These are the activations of a small network on made-up records, seen along a few directions, one row for each record.
Each row is followed by the record's values for the fields SIM, BIPE, DUBA, KILAK, GEBEF.
A field that a record lacks is left out.
Other fields move the rows too, some of them a lot.
Strong random noise was added to every row along 3 fixed directions; ignore it. To show where, here is one row again and again, with new noise each time:
[-632  -79  446  360  193   35 -234 -171 -303  -81 -187  237  385   13
  156  428   80  -17  208 -103  139 -313  399]
[-365 -204  457  362  198  -80  -77   81 -229  174  -13  430  320   89
  -97  289  259  -36   59  126   41 -199  392]
[-461 -161  412  414  294    2  -48  -12 -315    9 -195  261  438   -9
   95  417  158  -75   81  -61  121 -276  431]
[-426  -54  302  398  482  150   48 -211 -302  -89 -487  -82  431 -258
  225  476  -75  -77  213 -185  180 -298  388]
[  12 -306  171  650  875   96  669  265 -452   36 -644 -102  757 -370
  219  579  138 -317 -225 -239  202 -264  555]

[-162    1  -13  103 -160  -18 -221  130 -195   43  293  254   64  156
  -71  203  306 -130  -19  142 -138   64  200] : <SIM:vid BIPE:gufo KILAK:gitiv GEBEF:guzi>
[ -17  -76 -114 -206  236  119   15 -194  166   85 -435 -519  -31 -261
   22  -53 -331  116  246 -152   -5  132 -203] : <SIM:mip BIPE:lolot DUBA:dugo KILAK:lika GEBEF:guzi>
[  30 -178  146   51  -12  -46    6  191  146  289    8   30 -125  -59
 -380  -62  -40  -48  -25  258 -159   55   17] : <SIM:mip BIPE:gufo KILAK:lika GEBEF:guzi>
[ 425 -219   85  -65 -180 -166  123  451  201  241  289  404  -79  154
 -440 -306  308  -81 -439  315 -146  188 -170] : <SIM:mip BIPE:dumur KILAK:lika GEBEF:guzi>
[ 120 -107 -211  -89  353  316  210 -140 -122 -236 -401 -434  172 -315
  393  400 -246  -91  128 -306   21    0   72] : <SIM:vid BIPE:zuz KILAK:luk GEBEF:zul>
[ 273  167   31   50  126  146  171  -17   30   84  -81  -90   68 -125
   20 -240  141  -22  -18   26  102    7   47] : <SIM:dalu BIPE:dumur KILAK:gitiv>
[-499  481 -114  -43 -177  324 -387 -553 -153 -384   19 -206 -174 -158
  398  144 -329  107  455 -181  -71 -209 -127] : <SIM:mip BIPE:lolot DUBA:dugo KILAK:gitiv GEBEF:zul>
[ 380  -33 -260 -265  -55  -73   35  129 -159  489  531  255 -171   25
 -125  -34  190  129 -129  346 -320  183 -122] : <SIM:vid BIPE:lolot DUBA:dugo KILAK:gitiv GEBEF:zul>
[-120  -64 -285 -264   38  -28   10 -452  -12   64 -287 -495  -56 -375
  225  206 -613  141  310 -224 -213   43 -237] : <SIM:vid BIPE:lolot DUBA:dugo KILAK:luk GEBEF:zul>
[ 520   38 -225 -120   95  -58  253  198  -40  418  226   76 -302 -182
 -172 -243  166   91 -137  404 -206  198 -256] : <SIM:mip BIPE:lolot DUBA:dugo KILAK:gitiv>
[ -22  -89  107  173   -4  -19  -62   42 -153  -68  246  247  113   92
   47  218  165 -189 -221  -97  -14  -39  251] : <SIM:vid BIPE:zuz KILAK:gitiv GEBEF:zul>
[ 248  255 -135   78  -46  213   64  -35  152 -200 -195 -200 -174  -92
  115  -93 -110  123  -17  -72   85  -64    0] : <SIM:dalu BIPE:zuz KILAK:lika GEBEF:guzi>
[-287  229  221 -237 -668  -92 -594 -190  321  155  428  360 -542  312
 -384 -339  -54  200  269  485  -33   -8 -136] : <SIM:dalu BIPE:gufo KILAK:lika GEBEF:guzi>
[ -15 -354  124 -344 -401 -276 -217  201  242  467  439  301 -232  245
 -516 -376  138  205    7  477 -273  190 -119] : <SIM:dalu BIPE:lolot DUBA:dugo KILAK:lika GEBEF:guzi>
[-250 -237  329  466  268  -70  149  332 -254   11 -130  272  478  146
  140  306  274 -200 -362 -160  162 -328  495] : <SIM:dalu BIPE:lolot DUBA:dugo KILAK:lika GEBEF:zul>
[ 144 -122  -31   41 -138 -190   62  415 -155 -226  261  175  229  380
  203    9  253    9 -389 -209  135  -24  -54] : <SIM:mip BIPE:zuz KILAK:lika GEBEF:guzi>
[-112   16  314  291  331   72 -122 -147  100  411 -130  163 -100  -55
 -341   51  -33   32  295  446  -37  -32  274] : <SIM:dalu BIPE:lolot DUBA:dugo KILAK:gitiv GEBEF:zul>
[-242  -56   12  583  267   52  210  303 -569 -473   44   40  804  243
  701  532  353 -277 -645 -695  294 -343  528] : <SIM:mip BIPE:zuz KILAK:gitiv GEBEF:zul>
[ 403  -66 -306   68  495    9  547  108 -192  142 -157 -406  252 -610
  267  275 -228 -230  -98 -123   14   81  113] : <SIM:vid BIPE:zuz KILAK:gitiv GEBEF:zul>
[-434  137 -139  -41  148  295  -50 -620 -114 -285 -344 -608  182 -330
  327  387 -469   96  392 -356  105 -104   -4] : <SIM:vid BIPE:lolot DUBA:dugo KILAK:gitiv GEBEF:zul>
[ 209  213 -119   78   10  210  197  -61  -38   -3   43  -91 -157 -139
   -8 -152   59   21   74  169 -146   28 -139] : <SIM:mip BIPE:lolot DUBA:dugo KILAK:gitiv>
[-264  -34    9 -301  -91  -41  155 -288  279 -119 -332 -508 -110 -113
  -10 -115 -414   70  151 -149   31    1 -275] : <SIM:vid BIPE:lolot DUBA:pevel KILAK:lika GEBEF:guzi>
[ -84 -166   16  -20 -305 -234  -61  435  -81   99  413  432  189  439
 -184  -14  290   -4 -149  167 -119  -59  128] : <SIM:dalu BIPE:gufo KILAK:lika GEBEF:zul>
[ 190  202 -143 -216 -242   77 -103 -127  333 -126  211  -77 -421   41
  -66 -235 -128  116    4   30  -44    5 -258] : <SIM:mip BIPE:zuz KILAK:lika GEBEF:zul>
[ 638   23 -309  170  356    3  448  206  -44  519  167  -16  -58 -184
 -243  -35  100  -61  -70  317 -278  169   11] : <SIM:mip BIPE:gufo KILAK:gitiv GEBEF:zul>
[ 436  136   -8  302   78  149  265  231 -233   41   28  128   85    3
  117   56  383 -161 -281   89   70 -100  135] : <SIM:mip BIPE:dumur KILAK:gitiv>
[ -78  103  -76  185  -23  131   -1   32 -422 -417  137    3  302   36
  351  146   34  -47  -85 -277   24  -76  -33] : <SIM:mip BIPE:dumur KILAK:gitiv>
[-392  -41   71   -9 -278  -74 -357 -356   37 -149 -123  -94   17  -49
  123   23 -116  143  267 -231  156  -59  -14] : <SIM:dalu BIPE:dumur KILAK:luk GEBEF:guzi>
[ 580  571 -305 -403  100  447  -46 -415  391 -153 -266 -559 -542 -291
  104 -396 -292  252  311  156   40   12 -339] : <SIM:dalu BIPE:zuz KILAK:lika GEBEF:zul>
[-720 -116  277  189  -58  -53 -346  -49 -344 -276    1  212  363  326
  337  270  173  -87 -250 -269  145 -236  186] : <SIM:mip BIPE:lolot DUBA:pevel KILAK:gitiv GEBEF:guzi>
[ -25   85   39 -120  -74   49 -232  -99  149 -260 -126   14 -156  149
   75  -87  -86   49  -16   16  177  -47  -41] : <SIM:dalu BIPE:zuz KILAK:lika GEBEF:guzi>
[-336 -167   42  -61 -626 -130 -467  358 -102 -126  629  512   33  528
  -33  -10  270  159 -149   34 -133    2  -67] : <SIM:mip BIPE:gufo KILAK:lika GEBEF:guzi>
[ 137 -135 -146 -197 -290 -101   71   57  164   47  -32   96  -93   97
   27  -56  100   45 -136   45 -134  189 -183] : <SIM:vid BIPE:lolot DUBA:dugo KILAK:luk GEBEF:guzi>
[ 218  -40  210  386  434  189  350  109 -160  390 -265  -14  137 -293
  -64  121   14 -144   59  248  -10   28  173] : <SIM:mip BIPE:lolot DUBA:dugo KILAK:gitiv>
[ 224   55  273  131   34  111 -246   -1  105  540  421  352 -213  -89
 -314 -167  206  117  161  469 -289  130   -2] : <SIM:mip BIPE:dumur KILAK:gitiv GEBEF:zul>
[-389  254  179 -102 -362  222 -442 -439   79 -347  162  -51 -232  144
  153 -218  -46  246  244   42   97  -92 -248] : <SIM:mip BIPE:lolot DUBA:pevel KILAK:gitiv GEBEF:guzi>
[-305 -163  -67 -623 -459 -139 -278 -381  220  -20   83 -160 -373  -13
  -32 -149 -270  257  395   59 -157  103 -469] : <SIM:vid BIPE:lolot DUBA:pevel KILAK:luk>

Which values does each new row have?
[  -4 -229  -44 -143  -83  -47  236    0  102  -36 -255 -132    7   98
 -203 -113 -122   28   39  -46  -37  101  -35] : <SIM:dalu BIPE:lolot DUBA:dugo KILAK:luk GEBEF:guzi>
[ 328   89  -38 -270   55  139  -37 -191  338  166 -337 -303 -474 -350
 -348 -300 -274  279  311  170  -57  142 -286] : <SIM:dalu BIPE:dumur KILAK:lika GEBEF:guzi>
[-281  -41  421  270 -257 -163 -200  150 -299  -22  319  490  275  333
  121  148  522 -126 -230  -93  -28 -117  237] : <SIM:vid BIPE:dumur KILAK:gitiv>
[-486 -407 -315 -106  270 -100   41 -140 -465 -107 -465 -486  611 -297
  539  762 -537  -87   89 -611 -107  -67   84] : <SIM:vid BIPE:lolot DUBA:dugo KILAK:luk GEBEF:zul>
[ 750  559   36   36  466  347  372 -414  371  198 -298 -549 -540 -611
 -269 -405 -275  115  366  431  118  137 -149] : <SIM:dalu BIPE:zuz KILAK:gitiv>
[ 288  -80  188  114   31  -51 -126  275 -115  161  371  288  -93  234
 -146  -44  345   23 -148  253   -6  133   86] : <SIM:mip BIPE:zuz KILAK:gitiv GEBEF:guzi>
[ 326  -59   21  259  290  -58  167  239  -62  414    0  -25  -50  -52
 -240  -21  125 -124 -182  277  -93   64  106] : <SIM:mip BIPE:gufo KILAK:gitiv GEBEF:guzi>
[  -4  -64   22   82  -94  -91  111  496  -76 -211  272  320  299  339
   74   61  289 -108 -272   10   74  -74  247] : <SIM:dalu BIPE:zuz KILAK:lika GEBEF:zul>
[-349  130 -170  172  114  176 -299 -278 -225 -136  -72 -130  115 -121
  384  333 -183    0  260 -347   22  -82  178] : <SIM:mip BIPE:gufo KILAK:gitiv GEBEF:zul>
[ 207  104 -133   69  336  106   92  -95 -189 -125  -85 -251  -77 -161
  201   17 -132   -9 -132  -75   17   65  -14] : <SIM:mip BIPE:zuz KILAK:gitiv GEBEF:guzi>
[-117  242  237   40  -68  201 -307  -87  -15   68  167   60 -204   63
  170   11  -28   58  164   53   49 -152   87] : <SIM:mip BIPE:zuz KILAK:lika GEBEF:zul>
[ 230 -379  204 -197  -76 -268  256  250  574  505  129  207 -269  160
 -742 -618  143    4 -150  476  -86  216  -99] : <SIM:dalu BIPE:lolot DUBA:pevel KILAK:lika GEBEF:guzi>
[ 786 -102 -393 -171  565  221  800  -17  334  314 -495 -632 -319 -456
 -446 -382 -248   47   21  315 -145  360 -366] : <SIM:mip BIPE:lolot DUBA:pevel KILAK:gitiv GEBEF:guzi>
[ 173 -432 -203  -18   45 -298  448  616 -201   26  126   91  496   -9
   82  163  262 -235 -533 -353   22   -6   45] : <SIM:vid BIPE:dumur KILAK:lika GEBEF:zul>
[ -45 -122    1  101 -100  -54  144  190  -30 -319  -93 -166  198   28
  135   52  -36  -41 -239 -290   68 -156  123] : <SIM:dalu BIPE:zuz KILAK:lika GEBEF:guzi>
[ 275 -245  110  182 -120 -376  160  515   98  308  228  544   19  381
 -342  -73  463  -87 -201  361 -131   16  164] : <SIM:dalu BIPE:gufo KILAK:luk GEBEF:zul>
[ 176  315   96 -340  160  218 -171 -614  572  159 -373 -440 -601 -317
 -286 -443 -346  284  611  418  113  -30 -408] : <SIM:dalu BIPE:lolot DUBA:pevel KILAK:lika GEBEF:zul>
[-251   -5  120   73 -152 -130 -196   16   82   -1   -2  -32   30   98
  -22   12 -151  -81   32  -19   67  -38  -78] : <SIM:mip BIPE:gufo KILAK:lika GEBEF:guzi>
